A small network was shown many inputs. Here are its activations along a few directions, one row for each input.
Each table varies a few parts of the input and shows all the possible inputs, shuffled.
A made-up example of a description, with smaller parts first: one of 5 places around a ring, together with either a single point or one of 11 places along a line or (one of 2 separate values, together with one of 6 places along a line).
Shared parts are said once, and a part with two or three values counts as separate values.

A family of inputs:
row 1: [ 29 -20 -15 -22  29   8  -6  12 -31  12   7 -13]
row 2: [ -5 -13  20  37 -40 -11  17 -13  52 -18 -33  17]
row 3: [ 30   4 -10 -19  37  12  -6  26 -26  12  -6 -15]
row 4: [-28   1   3  41 -45   3   4 -29  46 -19 -36   9]
row 5: [  8  -4 -17 -20  15   4  23  12 -39  26  23   6]
row 6: [-47   5  11  46 -40  -7  -5 -27  42 -20 -23 -15]
row 7: [ 27   9  -5 -27  22   0 -40   6 -23   2  15  -5]
row 8: [-40  -6  19  31 -29 -22   0 -11  55 -21 -15 -18]
row 9: [-17 -18  36  23 -29 -21  11  -9  56 -17 -25   0]
row 10: [  6  25  -7 -25   7  -4 -12   6 -31  16  31  14]
row 11: [  2   6 -12 -23  18  13   9   0 -37   7  34  17]
row 12: [ 23 -10 -10 -25  33  16 -19   0 -29  -7  18  -3]
row 13: [  9  21 -12 -17  22   9  23  27 -35  26  10   5]
What is each input in this table made of? -> either one of 5 places around a ring or (one of 2 separate values, together with one of 4 places along a line)
Change only the choice among 2 separate values in row 12. List by row number the other rows that result. -> row 11
A walk changes only the place on the ring of 5. It starts at row 2 and steps to row 4. List the rest of the walk in order. -> row 6, row 8, row 9
Change only the choice among 2 separate values in row 10. List by row number the other rows that result. -> row 7

A family of inputs:
row 14: [-13  23  29  34 -26  -2  -3  -6  45 -25 -32   6]
row 15: [  6   6   0 -15  -6  -7  21  -1 -18  20  43  28]
row 16: [ 27   2  10 -13  18  20  -6  -6 -10 -10  18  21]
row 17: [-34  25  21  33 -49 -28  21   2  37   5  -6  14]
row 18: [ 12   3   4   8  34  18  12  16 -16   2 -10  -9]
row 19: [-21  24 -23 -17  14  16  12  10 -16  12  11  -8]
row 20: [ 33 -29  17 -31  21 -13  -7  24  -2  -3  -6  -9]
row 21: [-12 -34  -4  36 -24  -5 -10 -27  46 -31 -23 -17]
row 22: [-18  21  -9  -9  -4 -14   5  -1 -36  10  43  15]
row 23: [  9  -1 -11   5  11  10  13   4 -27  30 -16  -5]
row 24: [ -1  19  -5  -6  21  26  -5  10 -19  -7   5 -21]
row 25: [ -8   9 -14  -3  26   9  29  15 -13  21  -3   3]
row 26: [-18  23 -18 -19  12   5  -4  -6 -25   0  23  20]
row 27: [ 15   3 -22  -8  14  -1 -46  -4 -20 -12  14  -5]
row 28: [ 10  -3  -3 -12  -6 -12  42  22 -22  18  19  20]
row 29: [  1  -3   5 -26  25  -2 -29  16  -7   2   8 -43]
row 30: [ 29 -19  20 -33  21  -7 -29   0   1  -1  20  -1]
row 31: [-46 -19  10  36 -42 -15  34 -18  30  -8   7   5]
row 32: [-21 -40  27  17 -14 -18  -9 -24  50 -30 -17 -26]
row 33: [ 44 -21 -16 -11  12   0  -8  19  -6  -4 -12  -1]
row 34: [ 23  -2  -5 -16  -5  12  -5 -18 -22  18  11  24]
row 35: [ 27 -12  -8 -13  -5   7  17   6 -25  17 -15  15]
row 36: [-33  27  12  23 -34 -10  12  -4  48  -6 -26  18]
row 37: [-16  18  15  32 -48  -9  -3 -16  34   3 -38   9]
row 38: [ -8   7  -6   6  10  -9  38  20 -24  32  17  -1]
row 39: [ 12   4 -28  -6  15  10 -29  11 -11   1   1 -33]
row 40: [ 26 -11 -18   8  28   3 -12  17  -8  10 -13 -22]
row 41: [ -5  14 -20  -8  -2  18  -4  -2 -30  22  -2 -17]
row 42: [-22  22 -14  -7  -2  -2  21  15 -27  23  31 -13]
row 43: [ -9   4  38  14 -21 -30 -23  -4  58 -17 -30 -16]
row 44: [ 10  -1 -12 -22  10   6  33  17 -11   7  -1  24]
row 45: [ 40 -12 -13 -13  11   5 -29  -4  -2  -2  14   8]
row 46: [-25 -21  18  37 -19  10  11 -25  38 -38 -19  -4]
row 47: [  2  18   1  -8  20  14 -22  -6 -28 -20  18   8]
row 48: [ -1  13 -14 -10  -3   6 -21 -18 -40   9  11  11]
row 49: [ 30  -7   7 -11  18  15  16  18 -14 -12  -8  12]
row 50: [  1  10   7  34 -31 -18 -24  -7  53 -18 -36  -7]
row 51: [-45 -17   1  26 -27   2  25 -24  41 -19 -12   9]
row 52: [ 15 -18  14 -12  37  -9 -11  21  -4  11  -7 -31]
row 53: [-28 -26   5  35 -41   3  10 -35  26 -10 -25  -1]
row 54: [  4  -4  10 -28  23 -14 -46   0 -16 -11  20 -14]
row 55: [  7   8  -8 -24  10  11  11  -6  -7   9  24  33]
The inputs of row 46 and row 21 match in every part but one. If row 47 is changed in the same way as row 46 into row 21, which row does it become? -> row 27
The inputs of row 35 and row 20 match in every part but one. If row 37 is changed in the same way as row 35 into row 20, which row does it become? -> row 43
What is each input in this table made of? -> one of 6 places along a line, together with either one of 2 separate values or one of 5 places around a ring
List by row number the other rows that have the place on the line of 6 in common with row 31. -> row 15, row 17, row 22, row 28, row 38, row 42
List by row number the other rows that have the place on the line of 6 in common with row 44. -> row 19, row 25, row 26, row 36, row 51, row 55

A family of inputs:
row 56: [-18  12  21  31 -24  -8   7  -8  35   4 -26   0]
row 57: [ 25  -3  -3 -24  28  16  41  23 -35  13  15  27]
row 58: [  4  13 -22  -8  33  19 -49   1 -16 -14   0 -35]
row 59: [-54  20 -11  37 -32  -6  28   1  15   4 -16 -17]
row 60: [ -9   7 -16 -30  30  -6   1  18 -33  22  42 -16]
row 61: [ 37 -34   2 -21  30   6 -13   8 -27   1  -2 -19]
row 62: [-15 -13  -3  36 -22  -4  45  13  27   5 -40 -11]
row 63: [ 18  28   4 -29  19   4  19  23 -35  17  24  30]
row 64: [ 29 -25  -7 -31  38  -4  18  30 -21  22  17 -10]
row 65: [ -3  -6  29  21 -36 -27 -25 -21  54 -32  -6  15]
row 66: [-23  18   4  31 -32 -16  23  13  27   9 -32  -8]
row 67: [ 22   5  -1 -36  28 -16  -4  30 -21  26  26  -7]
row 68: [ 31 -10 -28 -15   5  20  20  -4 -38  19  13  35]
row 69: [ 34  11  -7 -14  32   9 -53  13  -4 -10 -16 -26]
row 70: [ 29  -4   9 -26  21  -5 -35   8 -27   5   7 -16]
row 71: [-33  -4  15  27 -36 -16 -20 -33  43 -36  10   6]
row 72: [ -1  -2  -6 -19  22   4 -31  -4 -39   1  23 -25]
row 73: [-13  30 -11 -23  20  14  25  11 -47  13  40  21]
row 74: [ 42 -19 -13  -9  41  21 -31  13  -4 -14 -24 -29]
row 75: [-49  14   6  38 -24   3  13 -21  24  -1 -10 -10]
row 76: [ 23  20 -21 -20  -5   8  -2  -5 -39  23  22  38]
row 77: [ -8  23 -36 -14  -4  18   3 -17 -51  19  38  28]
row 78: [-44   2  12  15 -33  -5  -7 -30  34 -21  -5   1]
row 79: [-11 -18  14  36 -14   4  29  -8  35   0 -35  -3]
row 80: [  5 -36  23  26 -27 -15  -3 -21  54 -36 -15  12]
row 81: [-13   0  26   8 -34 -15 -12 -18  45 -17 -21  11]
row 82: [ -5 -30  20  13 -24  -4  10 -18  45 -21 -30   8]
The inputs of row 81 and row 78 match in every part but one. If row 76 is changed in the same way as row 81 into row 78, which row does it become? -> row 77
What is each input in this table made of? -> one of 3 separate values, together with either one of 4 places along a line or one of 5 places along a line
Change only the place on the line of 4 in row 75. List by row number the other rows that result. -> row 59, row 71, row 78
Change only the place on the line of 5 in row 72. List by row number the other rows that result. -> row 58, row 60, row 73, row 77
Change only the choice among 3 separate values in row 57. List by row number the other rows that result. -> row 63, row 73

A family of inputs:
row 83: [  2 -22  32   9 -29 -14 -14 -21  52 -33 -24   6]
row 84: [ -3   2  15  27 -32 -15 -39 -26  45 -22 -22  -2]
row 85: [  4 -37  26  27 -10 -16   4  -6  57 -27 -27  -7]
row 86: [  1  13  -3 -20  12 -14  23  23 -36  22  20   6]
row 87: [ 22   6 -14 -13  17  16  35   8 -35  25   5  13]
row 88: [ 45 -14  -4 -17  33  14  -7   8 -19   5 -10 -12]
row 89: [ 10   3  -6 -27  23  -1 -35   6  -7  -5  17 -14]
row 90: [-23  11  11  33 -12   0 -26 -12  40 -29 -36 -27]
row 91: [-50  32   2  39 -31   3  16 -10  23  -7 -20  -1]
row 92: [-23 -17  17  34 -29 -13  48  -4  41  -5 -10  21]
row 93: [-13  23 -16 -23   8   1   7   6 -23  15  32  11]
row 94: [ 13  -9 -10 -12  14  16 -41 -14 -27 -17  19  -9]
row 95: [ 49 -18 -20 -15  28  19  -9  20 -19   1 -18  -2]
row 96: [-45  -6  -1  36 -34  -4  38  -6  28   8 -23 -14]
row 97: [ 20   4   7 -23  25  -6 -26  20  -8   2  19 -23]
row 98: [-11  11 -20  -8  -2  18   1 -15 -43   4  35  16]
row 99: [-16  17 -21 -15   7   6   1 -14 -33  11  33  16]
row 100: [ -3  24  -3 -18   9  -4  16  20 -25  21  34   2]
row 101: [  8  -3 -11 -19  23   4 -41 -14 -17 -10  17  -8]
row 102: [ 24  -7   6 -24  28 -16 -19  24 -20   3   5 -18]
row 103: [-30  23   6  33 -51 -12   4 -24  29   0  -5  25]
row 104: [ 30 -15   9 -22  34   7 -17  18 -16  11  -4  -9]
row 105: [-18 -26   8  30 -15  -7  -6  -8  44 -14 -40 -40]
row 106: [ 26   1 -30 -10  13  21  32  20 -34  21  -2  23]
row 107: [-25  -2  23  15 -48 -11  29 -19  35 -11  -7  33]
row 108: [  7   5  -1 -18  18   9  25  18 -32  31  12  15]
The inputs of row 108 and row 104 match in every part but one. If row 107 is changed in the same way as row 108 into row 104, which row does it become? -> row 83
What is each input in this table made of? -> one of 2 separate values, together with either one of 5 places around a ring or one of 8 places along a line
A walk changes only the place on the ring of 5. It starts at row 90 and steps to row 84. List the rest of the walk in order. -> row 83, row 85, row 105
Change only the choice among 2 separate values in row 102. List by row number the other rows that result. -> row 86
Change only the place on the ring of 5 in row 103. List by row number the other rows that result. -> row 91, row 92, row 96, row 107
